A small network was shown many inputs. Here are its activations along a few directions, one row for each input.
In each table, some parts of the input vary, and every possible input appears once, in random order.
A made-up example of a description, with smaller parts first: one of 4 places along a line, together with either a single point or one of 11 places around a ring or (one of 2 separate values, together with one of 8 places around a ring).
Shared parts are said once, and a part with two or three values counts as separate values.
In the rows, zero is written as 128.

Other details of the inputs vary at random and push rows far along two fixed directions, the same in every table; ignore that.

Rows:
x1: [101 174 122  99 136 103 163 197 111  63 167 150 171 122 171 175 188]
x2: [120 138 163 127 118  84 163 132 117  84 161 129 130 183 174 121 189]
x3: [113 176 135 109 115  98 169 201 128  52 173 152 157 134 169 149 182]
x4: [ 85 134  87 188 147 143 175 128 132  71 115 133 112 207 124 143 164]
x5: [ 98 149 121 149 123 114 174 136 125  50 149 126 129 204 166 144 188]
x6: [125  88 118 111 126 143  80 111 138 150  85 139 116  66  80 119  74]
x7: [137 119 183  74 118  73 143 137 101 130 188 156 124 137 173 143 164]
x8: [134  87 102 123 116 158  87 127 134 155  95 141 111  67  94 104  81]
x9: [158 117 142 104 128  93  99 143 126 186 118 142 109  59 142 120 103]
x10: [157  85 174  89 115 117 107 107 125 145 131 125  93  80 133 108 115]
x11: [161 100  94 154 119 128 100 129 160 173  86 130  93  65 100 103  80]
x12: [166 158 172  75 117 134 116 111 126 162 154 100 152 121 128 104 135]
x13: [ 54 142  50 210 145 165 146 139 172  64  71 124 122 188  74 136 106]
x14: [126 140 147 118 139  74 125 145 122 119 148 146 145 113 168 136 118]
x15: [ 93 131 116 171 132 132 167 133 148  57 129 112 108 186 134 130 157]
x16: [ 94 162 139 100 108 104 153 189 107  47 182 152 163 143 167 134 168]
x17: [155 111 192 105 106  64 121 122 116 120 168 120 107 124 172 103 147]
x18: [ 84 165  97 158 115 114 154 183 123  39 161 138 156 180 154 134 164]
x19: [150 106 160 110 121  86 133 108 100 147 149 141 107 123 154 116 138]
x20: [ 92 130  96 149 142 155 169 127 124  78 119 143 109 172 124 153 153]
x21: [146 139  80 155 136 202 115  82 166 170  82  79 120 135  67 105  87]
x22: [110 188 160 146 132 125 155 113 108 118 170 111 175 186 150 137 165]
x23: [118  82  76 152 148 188 126  93 136 137  74 135  87 116  80 140 108]
x24: [145 129 165  92  95  65 113 158 100 124 179 144 146  96 167  98 131]
x25: [170 111 141 106 129 173 100 110 112 212 107 101 145 105  92 119  92]
x26: [175 147 150 115 118 131 100  97 135 183 134  89 138 131 117  89 119]
x27: [147 152 180  92 126 139 116  92  96 170 158 120 164 107 136 134 129]
x28: [180 113 161  99 118  54  90 136 117 209 135 137 112  50 159 105 101]
x29: [180  85 187 106 114  61  98  95  95 194 144 142  94 104 157  93 126]
x30: [ 91 127 102 170 141 124 169 134 139  92 138 138 113 206 133 152 161]
x31: [139 133  83 135 140 223 111  88 162 162  77  90 126 120  61 116  94]
x32: [183 136 207 106 113  91  84  71  92 227 159 113 144 101 148 100 109]
x33: [ 99 144 118 131 150 122 135 151 135  92 124 151 140 128 145 153 119]
x34: [121 112 110 128 151 141 103 128 140 137  94 149 127  86 119 141  89]
x35: [159 129 165  72 109  86 117 172 116 123 165 152 150  64 156 129 157]
x36: [108 123 136 101 121 120 110 137 126 109 120 144 139 102 111 128 107]
x37: [116 140 160  97 117 107 164 136 112  74 163 137 132 159 172 140 182]
x38: [ 86 121  85 139 143 164 168 135 137  81 129 147 116 174 118 173 153]
x39: [126  78  97 127 141 163 120 102 139 154 104 142  92 112  95 149 112]
x40: [133 132 172  60 101  87 117 173  91  96 190 153 168  86 167 121 161]
x41: [171 129 131 141 128 155  95  84 154 203 101  84 121 127  88  77  98]
x42: [153  74 129 142 127 105 103  91 132 191 117 136  77 127 121 117 104]
x43: [148 120 193  59 111  88 136 128  96 108 176 141 140 114 177 130 181]
x44: [148 146 170 110 127 145 110  79 105 186 140 116 146 110 125 126 109]
x45: [181 125 165 105 118 128 108 115 101 216 137  97 151 120 122 110 104]
x46: [113 158  93 162 138 102 139 167 138 110 123 132 129 141 148 146 141]
x47: [ 75 130  58 160 166 183 137 144 154  72  85 144 140 127 103 174 112]
x48: [149  80 150 117 119 133 106  96 141 152 107 118  75  87 115 105  95]
x49: [ 67 146  10 193 163 209 157 160 169  79  59 132 116 137  85 178 117]
x50: [134  88 105 152 126 149 127  83 145 145  88 117  81 127 113 114 106]
x51: [123 161 109 155 119  98 149 181 142  78 146 138 140 145 152 135 161]
x52: [146  87 139 118 125 100 123 104 125 171 141 139  92 123 136 127 116]
x53: [143  78 117 126 135 151 114  90 122 166  91 142  85  99 102 121 105]
x54: [ 67 159  90 154 130 124 156 154 142  47 125 131 146 168 117 145 125]
x55: [ 79 117  55 197 142 193 167 114 171  56  84 102  84 173  93 145 116]
x56: [109 127 141 107 126 139 153 140 128  58 152 125 125 134 141 147 164]
x57: [133  94 124 119 125 154 127  99 133 131 101 129  98 118 120 125 128]
x58: [138  91 109 165 116 123  87 125 141 168  95 131 103 103 101  80  83]
x59: [ 87 144 126 117 123 116 135 151 130  76 129 143 141 135 121 137 121]
x60: [126 188 154 123 122 123 166 168  94 107 182 102 193 209 160 148 180]
x61: [103 109  78 182 132 142  97 111 160 131  66 124 103 130  75 114  67]
x62: [126 102  53 167 134 193 112 137 172 137  57 135  98  79  70 131  87]
x63: [ 78 169  60 196 152 133 168 177 156  74 107 131 133 181 130 156 154]
x64: [137 121  92 153 142 211 123 110 134 184  78  94 130 143  72 133  85]
x65: [129 150 147 111 136 169 122  92 106 152 141 116 163 116 116 149 130]
x66: [140 144 191 107 133  32 119 153 112 128 171 151 156 127 188 118 145]
x67: [151  98 127 152 143  96  76 108 142 184  92 139 107  90 129 111  68]
x68: [180 144 217  83 111  86  99  76  85 216 178 116 157  93 158 105 115]
x69: [160 156 193  58 119 120 136 154  77 148 187 112 197 133 153 143 167]
x70: [106 196 119  98 135 178 169 146 129  58 165 101 190 177 127 154 186]
x71: [143 142 136 151 133 154 132 132 119 174 122  93 155 173 110 118 126]
x72: [143 108  89 185 130 135 111 138 169 156  78 129  98 107  95 102  99]
Each input here is: one of 6 places along a line, together with either one of 3 separate values or one of 4 places along a line or one of 5 places around a ring.
The inputs of x12 and x70 match in every part but the place on the line of 6. If x48 is changed in the same way as x12 into x70, which row does it become? -> x56
The inputs of x1 and x9 match in every part but the place on the line of 6. If x65 is changed in the same way as x1 into x9, which row does it become? -> x44
Change only the choice among 3 separate values in x45. List by row number the other rows that result. -> x21, x68
List by row number the other rows that have the place on the line of 6 in common with x38. -> x8, x10, x25, x27, x31, x34, x36, x49, x53, x57, x62

Rows:
x73: [141  76 105 169 123 117 107 108 148 158  85 145  66 112 115 110  94]
x74: [157  95 115 152 121 159 109  84 151 167  88 108  89 111  94  99 103]
x75: [ 98 133  75 164 141 174 151 125 146  90 106 117 126 181 101 139 133]
x76: [129 156 166 109 127  96 158 131 100 114 186 136 147 163 176 149 183]
x77: [135 113  99 149 140 163 101  95 136 180  92 128 117  96 100 130  83]
x78: [150  42 157  52 123 144  97  93 115 149 115 162  76  34 115 131 107]
x79: [119 163 151  98 113 104 140 158 101  92 178 137 173 144 157 128 163]
x80: [150  91 114 150 120 159 109  88 146 178  93 105  82 112  89  99  91]
x81: [125 176 149  97 118 108 146 175 125  77 167 126 169 132 160 133 175]
x82: [ 91 111  73 182 144 132 143 140 156  87  95 141  91 157 123 134 118]
x83: [176  94 165 100 112 108  89  95 128 194 123 110 102  91 122  89  93]
x84: [ 96 147  79 166 140 176 156 125 158  69 104 106 124 175 109 136 141]
x85: [118 163 163 100 114 102 149 150 120  82 174 126 155 159 150 132 159]
x86: [ 91 131  75 170 142 180 141 123 153  98  93 119 127 165  81 138 117]
x87: [128 166 151  92 113 101 145 176 119  93 174 124 166 128 157 136 163]
x88: [ 91 143  57 174 131 197 141 128 156  91  88 111 124 147  85 137 104]
x89: [170 130 178  79 125  85 105 139 101 188 148 139 147  78 150 120 123]
x90: [ 94 132  75 171 152 180 148 114 143 116  90 115 116 170 102 149 120]
x91: [154  82 121 142 122 150 100  87 136 194  96 118  90 112  90  95  97]
x92: [113 162 162 104 129  98 152 143 106 106 165 134 161 154 157 147 162]
x93: [169  92 171 103 120 104  94 100 112 192 126 118 117 101 135 105 104]
x94: [134 101 120 140 122  89  99 134 132 142 113 151 103  84 134 111 100]
x95: [ 92 152  56 162 142 185 149 157 151  83 100 126 144 160  94 152 132]
x96: [100 136  86 171 144 172 159 112 134 114  98 117 114 172 108 152 139]
x97: [154 136 176  91 121  93 110 125  97 169 152 138 148  94 151 121 125]
x98: [101 144 145 129 125  65 148 169 125  67 161 156 133 149 167 138 158]
x99: [123 150 171 111 119  98 163 147  98  94 183 127 155 173 171 142 185]
x100: [143 113  97 141 150 158 106 114 143 187  92 129 119  88 100 132  87]
x101: [174 106 172 103 114 107  84  98 133 180 121 118 116  78 118  88  99]
x102: [ 89 142  72 173 140 188 145 136 138  92  99 121 141 155 102 151 116]
x103: [ 99 142 102 142 131  93 146 185 139  72 135 154 134 133 151 149 150]
x104: [105 158 133 129 144 124 151 131 124 107 151 134 152 156 143 155 149]
x105: [172 120 182  82 120  90  99 145 102 180 152 134 150  79 150 114 120]
x106: [111 158 164 109 126 102 153 153 106  86 172 129 168 162 159 145 164]
x107: [161 140 184  83 106  90 104 130 111 140 162 127 149  87 156  96 136]
x108: [152 113 146 117 134 116 111  96 120 179 128 124 118 115 136 127 114]
Describe the family of inputs behind these rows. -> either a single point or (one of 5 places along a line, together with either a single point or one of 6 places along a line)
Change only the place on the line of 6 in x88. List by row number the other rows that result. -> x77, x79, x97, x102, x107
Change only the place on the line of 6 in x93. List by row number the other rows that result. -> x75, x83, x84, x90, x108
A walk changes only the place on the line of 5. It starts at x73 and steps to x82. List the rest of the walk in order. -> x98, x94, x103

Rows:
x109: [168  85 139 134 119 142  91  84 131 203  99 110  98 107  98  89  89]
x110: [ 86 141  80 161 135 135 143 161 157  62 108 137 126 144 118 139 128]
x111: [140 169 207  77 105  60 158 159  84  94 219 125 175 173 196 125 197]
x112: [123  69  93 161 142 142  97  94 153 160  66 142  71  92  93 121  70]
x113: [100 117 111 148 135 113 136 132 131  97 121 152 112 132 138 144 126]
x114: [ 79 123  28 203 153 182 152 149 164  86  71 139 102 151  94 161 116]
x115: [215  98 221  55 105  72  70  88 100 239 158 121 122  52 152  81 105]
x116: [125 161 179  80 119  40 161 195  98  71 204 160 163 140 206 149 198]
x117: [191 106 195  93 113  80  83  93 107 227 144 124 119  78 142  91 104]
x118: [150  93 103 156 132 179 102  76 152 190  74 106  88 110  77 106  83]
x119: [ 93 154 115 127 120 111 156 174 136  40 150 140 143 148 146 136 164]
x120: [ 65 170  50 186 157 212 174 141 154  55  94 110 149 193  94 171 139]
x121: [148 100  97 154 143 175  95  79 154 195  69 109  98 102  79 114  73]
x122: [121 170 161  95 121 122 156 150 106  83 176 122 172 153 159 142 179]
x123: [116 101  52 182 149 214 102  91 156 178  48 116 105 113  50 132  58]
x124: [112 121 146 112 123  91 142 142 117  85 153 151 120 131 160 138 149]
x125: [188 110 194  84 116  92  78 101 102 221 140 125 135  62 139  96  98]
x126: [143 128 169  89 106  67 116 158 119 112 163 142 135  96 162 108 139]
x127: [142 128 166  86 113  70 139 166 107 107 173 153 134 113 176 130 170]
x128: [191  95 196  63 107 101  75  99 100 221 144 127 129  60 126  93 101]
x129: [ 71 176  85 173 142 159 186 154 136  43 136 115 155 227 129 160 171]
x130: [132 183 200  76 111  70 170 159  91  80 220 126 177 172 196 140 206]
x131: [ 98 176 150 111 116  65 159 192 115  42 188 152 168 150 184 141 181]
x132: [ 65 161  46 209 149 195 175 136 150  63  99 111 136 218  98 159 141]
x133: [ 95 143  68 171 146 209 148 121 151  99  89 105 132 157  88 150 117]
x134: [137  98  95 145 141 181  93  93 144 191  71 117 111 100  70 121  68]
x135: [123  95  61 168 143 219 103  89 157 175  52 107 100 111  49 127  61]
x136: [ 65 142  35 185 149 179 181 170 159  38  98 136 118 178 112 172 151]
x137: [135 172 181  79 117  95 156 146 100  92 198 127 171 154 178 136 192]
x138: [121 146 123 142 135 139 143 120 134 124 127 116 132 158 125 136 136]
x139: [183 108 167 104 122 108  82  88 117 222 124 122 119  75 128  99  94]
x140: [176  58 179  89 112  77  74  92 117 199 120 150  80  49 134  89  90]
The inputs of x131 and x119 match in every part but one. If x123 is changed in the same way as x131 into x119, which row does it become? -> x128
Describe the family of inputs behind these rows. -> one of 4 places along a line, together with either one of 3 separate values or one of 5 places along a line
A walk changes only the place on the line of 4. It starts at x140 and steps to x124. List the rest of the walk in order. -> x112, x113
Change only the place on the line of 5 in x138. List by row number the other rows that result. -> x120, x121, x129, x134

Rows:
x141: [ 93 106  69 188 142 145 138 127 169  87  82 130  81 149 107 138 110]
x142: [ 83 101  51 208 142 158 149 137 155  84  80 138  85 165 105 145 119]
x143: [ 92 185 158 115 132 117 182 133  95  68 194 130 174 201 166 165 188]
x144: [165  77 187  66 103 115  97  88 111 166 139 129 100  81 123  95 116]
x145: [170  91 158 112 108  64  77 125 134 171 123 149  95  52 143  79  99]
x146: [174 124 131 128 115 139 102 105 134 196 117 101 121 107 108  94 106]
x147: [196  99 197  99 113 100  92  88 114 225 141 105 114 101 137  84 111]
x148: [167 140 142 104 118 144 112 126 121 179 130 107 144  94 118 116 118]
x149: [148 126 121 152 129 139  93  95 139 194  94 107 125 120  99  98  86]
x150: [112 147 185  77 118  46 165 165 104  60 201 161 141 148 199 153 198]
x151: [164  90 177  56 106 123  86 108 110 163 139 132 124  59 122 102 106]
x152: [ 68 152  29 195 167 245 151 109 156  95  64 108 137 179  67 172 108]
x153: [137 109 152 125 117  79 123 131 130 106 139 145 101 107 162 111 138]
x154: [ 80 120  42 191 144 166 141 166 154  87  78 146 113 130  94 154 110]
x155: [139  96 114 131 110 151  93 109 151 142  94 116 103  99  85  87  87]
x156: [110 188 149  94 133 142 174 162 104  72 189 124 190 179 163 167 195]
x157: [120 163 174  99 129 111 156 120  95 112 176 125 161 172 161 145 177]
x158: [140  89 127 108 132 111  96 122 139 156 108 148 101  67 122 130  95]
x159: [ 84 110  60 165 145 163 144 150 138  88  97 153 115 133 110 165 125]
x160: [ 93 155  41 206 147 215 153 127 172 105  79  96 129 191  74 138 118]
x161: [137 199 194  71 115  89 160 183  94  94 212 124 204 154 185 144 197]
x162: [112 140 147  87 130  75 149 176 105  82 171 163 150 127 180 156 163]
x163: [157 129 149 136 119 110  91  97 124 199 125 116 133 110 118  96  87]
x164: [166 131 164 106 124 118  84 110 115 207 119 116 147  83 120 106  93]
x165: [ 72 117  18 223 144 172 144 153 170  80  67 141  96 161  85 142 108]
x166: [124 150  99 125 137 191 147 123 126 121 127 109 146 142 112 153 142]
x167: [125 129 132 129 120  72 119 157 143 108 140 145 117 116 147 116 130]
x168: [179 106 191  85 124 111 105  82 103 204 144 118 125 109 130 108 124]
x169: [160 132 159 115 123 120  88 107 115 203 126 120 145  84 117 110  83]
x170: [172 111 188 116 117  91  93  81 107 208 143 113 123 110 139  94  98]
x171: [128 145 111 151 128 162 157 115 132 118 130  95 127 173 124 130 150]
x172: [168  98 172  72 102 118  78 122 122 170 126 125 125  49 112  88  92]
x173: [141 118 128 127 138 161  97  87 121 189 110 121 133 101 102 129  81]
x174: [160 107 134 117 127 166 124  81 122 184 118 106 105 120 105 121 123]
x175: [100 115 103 148 121 168 144 118 146  71 110 111 109 160 103 120 129]
x176: [100 152 166  90 124  56 181 176  98  48 196 166 146 170 201 161 202]
x177: [120 161 108 142 140 165 137 139 135 124 115 110 162 146 105 141 126]
x178: [ 81 173 117 123 131  92 166 200 134  31 161 150 158 146 162 163 172]
x179: [132 171 195  75 120 101 174 142  90  97 210 125 171 180 180 147 208]
x180: [139  96 107 137 128 126  92 132 150 149  85 145  98  50 110 110  84]
x181: [ 87 106  54 198 148 152 148 136 163  87  75 134  84 165 108 141 108]
x182: [116 166 166  99 115  27 156 200 107  63 199 160 159 155 203 131 186]
x183: [111 150 120 160 137 146 145 110 129 119 121 104 137 181 126 132 137]
x184: [130 153 114 151 133 143 131 125 139 134 121 107 150 163 111 120 128]
x185: [157  80 164  98 117  87 103 103 122 156 127 156  85  68 146 110 120]
x186: [158 120 156 131 128 124 117  96 123 172 127 103 127 142 124 107 121]
x187: [ 85 101  69 175 142 156 156 132 139  88  96 153  92 154 111 159 135]
x188: [ 92 112  64 155 145 170 135 134 155  82  86 148 107 107 108 153 115]
x189: [141  95 110 133 132 107  95 145 141 167  90 147 102  70 116 116  80]
x190: [114 172 139 105 140 146 158 144 108  91 163 122 182 168 143 160 170]
Describe the family of inputs behind these rows. -> one of 5 places around a ring, together with either a single point or one of 4 places along a line or one of 5 places along a line
The inputs of x170 and x163 match in every part but the place on the ring of 5. If x147 is changed in the same way as x170 into x163, which row does it become? -> x160
The inputs of x186 and x168 match in every part but the place on the ring of 5. If x153 is changed in the same way as x186 into x168, which row does it become? -> x185
List by row number the other rows that have the place on the ring of 5 in common with x164. -> x148, x154, x161, x169, x172, x177, x178, x180, x189
Change only the place on the line of 5 in x179. List by row number the other rows that result. -> x143, x157, x168, x174
List by row number the other rows that have the place on the ring of 5 in common with x162. -> x151, x152, x156, x158, x159, x166, x173, x188, x190
